Each row below holds a small network's activations on one input, seen along a few directions.
In each table, some parts of the input vary, and every possible input appears once, in random order.
Descriptions start from the smaller parts, as in this example, which fits no table here: one of 8 places around a ring, together with either a single point or one of 11 places around a ring or (one of 3 separate values, together with one of 4 places along a line).
Shared parts are said once, and a part with two or three values counts as separate values.

Other details of the inputs vary at random and push rows far along two fixed directions, the same in every table; ignore that.

Table:
x1: [-16  12  37 -13 -11  32  24 -11   2 -24 -40   3 -34   1 -46 -20]
x2: [-31  38  50 -29  -4  10  24   5  30 -11 -21 -17 -33  -3 -21   6]
x3: [-30  15  52  -3 -21  53  -6  14 -32 -15 -30  22 -42  18 -17  -2]
x4: [ 41 -54 -37  14  14 -29  16  -1  20  25  44 -18  52   0  30  24]
x5: [ 20 -23 -45   7  17 -33  10  -3  29  14  10 -36  42 -14  17  21]
x6: [-43  27  68 -35 -23   9 -15  25 -18  -7 -37  28 -59  20  19  17]
x7: [ 39 -25 -31   6   7 -23  18  -5  26  22  53  -3  42   0  32   4]
x8: [-20  -7 -12  -2 -33  -3 -58  17 -77  13 -54  60 -25  25  39 -10]
x9: [ 22 -25 -43  -1   2 -51  14 -22  34  30   1 -28  37 -17  16   4]
x10: [-24  19  47  -3 -13  58 -26  41 -51 -23 -19  30 -42  27  -4  -4]
x11: [ 14 -40 -47  25 -21  -8 -30  -5 -47  31  -7  32  26  12  35  -2]
x12: [ 36 -42 -61  29   3   0  -5  -3 -17  18  24   9  49   6  12 -10]
x13: [-12  35   5  -8 -10  24  14 -13   1 -14 -33   2 -19  -9 -39 -38]
x14: [-46  37  61 -11  25 -22  20 -48  34 -24  27  -2 -40 -10 -60   6]
x15: [  3 -10  -2   8 -21  22 -64  42 -85   3 -19  48 -20  27  46 -10]
x16: [ 12  29 -11 -11   7  -9  24  -7  43  -3  17 -20  13 -17   3  -9]
x17: [-23  16  52  -7 -26  47 -21  18 -53 -15 -37  35 -53  20   0  -8]
x18: [-12   2  23 -26 -28 -25 -34  16 -32  15 -31  36 -35  14  54   6]
x19: [ 17  -3 -11  15  21  42  48  -7  44 -26  14 -39  27 -15 -65 -13]
x20: [-17  27  74 -28 -21  21   0  15 -13  -5  -9  23 -55  12  22   9]
x21: [ -1  21  -2 -18  -7 -25  15 -13  29  12  -3  -7   0  -9   8  -8]
x22: [ -1  11  19 -13  -4   1 -44  51 -39  -3  -3  24 -25  16  57  17]
x23: [  1  41  27 -14   1  39  62 -35  51 -31 -25 -34 -20 -29 -87 -50]
x24: [ -2 -33 -37   1  -7 -54 -35  13 -23  36 -23  -1  19   7  55  29]
x25: [ 34 -39 -22   5  -5 -32  22 -25  28  33  28 -11  35  -9  27  12]
x26: [ 20 -20 -50   7  -5 -38 -62  41 -43  29  17  32  24  18  92  17]
x27: [ 23  -6 -16  14  15  33  22   3  13 -22   5 -21  16 -10 -38 -17]
x28: [  5 -33 -37  -5 -19 -57 -30   0 -19  40  -9  29  18  13  66  18]
x29: [-10  23  59 -35  -6   5  48 -17  44 -13 -11  -9 -36  -7 -26  -3]
x30: [-12 -56 -44  20 -13 -17 -32   5 -41  23 -41  15  26  20  15  20]
x31: [ 13 -26 -47  10  21 -27  25  -6  49  14  17 -48  54 -15   0  28]
x32: [  8   6  26 -15 -16   0 -40  39 -41   8  10  37 -26  19  64   5]
x33: [ 25 -34 -68  29  19  -2  22 -18  23   0  -5 -44  56 -20 -33  -4]
x34: [  6 -33 -64  29  13   1   1  -1   5   4 -12 -33  51  -8 -20  10]
x35: [  7  11  -7   5 -12  29 -52  41 -62 -13 -23  31 -20  11  25 -20]
x36: [-19  59  56   0  52   9  40 -33  63 -47  71 -29 -22 -23 -79  -6]
x37: [-12  21  -1 -15 -18 -18 -69  46 -55   9 -28  28 -26  12  76  10]
x38: [ 13  47  19  -5   6  59  32   2  20 -38   9  -2 -17 -12 -49 -46]
x39: [-37  38  71   0  23  -4  21 -44  29 -20  52  -1 -38  -9 -50  10]
x40: [-12  20  47  -6 -13  55 -26  37 -55 -26 -20  32 -47  23   1 -13]
x41: [  2  13 -38  11  -3  15 -17   6 -20  -7 -20   4  10  -5  -3 -21]
x42: [ 34 -48 -44  25  -6  -2  19 -32   7  21   6 -10  43 -10 -11 -10]
x43: [ 4 -2  3 -4  8  0 -9 32  4  0 14 -4  6  7 25 23]
x44: [ 13  50  50 -28   3  27  20  18  28 -26  17  -3 -35 -11  -3 -20]
x45: [ -5  25  70 -22   1  33  75 -23  70 -15  21 -28 -22 -12 -47   5]
x46: [-22  30   2  14  52 -29  26 -47  59 -23  56 -45  13 -28 -63  11]
x47: [-26   1  -4   1 -18   7 -45  21 -61  -1 -62  20 -24  15   9  -5]
x48: [ 23 -57 -62  19  -9 -27  -2 -25  -9  24 -23   1  42  -4   1  -8]
x49: [  6 -31 -25  35  49 -48   7 -39  30   8  89 -20  46  -7 -19  28]
x50: [  0 -42 -57  24   6 -13  12 -17  11  16 -24 -32  48  -5 -30   6]
x51: [-19 -31 -54  31  39 -87 -19 -48  17  26  38 -26  47 -12 -12  33]
x52: [-22  29  69 -24 -11  33 -19  46 -26 -13   2  27 -49  25  28  16]
x53: [ 10  44  63 -28  -5  27  79 -35  74 -13  34 -13 -25 -19 -37 -23]
x54: [ 27 -26 -71  25   8  -6   0 -11   5   5  -9 -27  47 -19 -12 -15]
Each input here is: one of 6 places around a ring, together with either a single point or (one of 2 separate values, together with one of 4 places along a line).
The inputs of x27 and x40 match in every part but the place on the ring of 6. If x38 is changed in the same way as x27 into x40, which row does it become?
> x12
The inputs of x36 and x14 match in every part but the place on the ring of 6. If x44 is changed in the same way as x36 into x14, which row does it become?
> x18
Which other rows does x21 become when the place on the ring of 6 takes its other values? List them by row number.
> x7, x16, x26, x28, x53
List by row number the other rows that have the place on the ring of 6 in common with x45.
> x3, x11, x17, x20, x25, x39, x42, x53
Which other rows does x50 become when the choice among 2 separate values takes its other values? List them by row number.
> x2
A walk changes only the place on the line of 4. It starts at x30 and steps to x1. List the rest of the walk in order.
> x48, x8
Which other rows does x41 become when the choice among 2 separate values takes its other values? List them by row number.
> x16
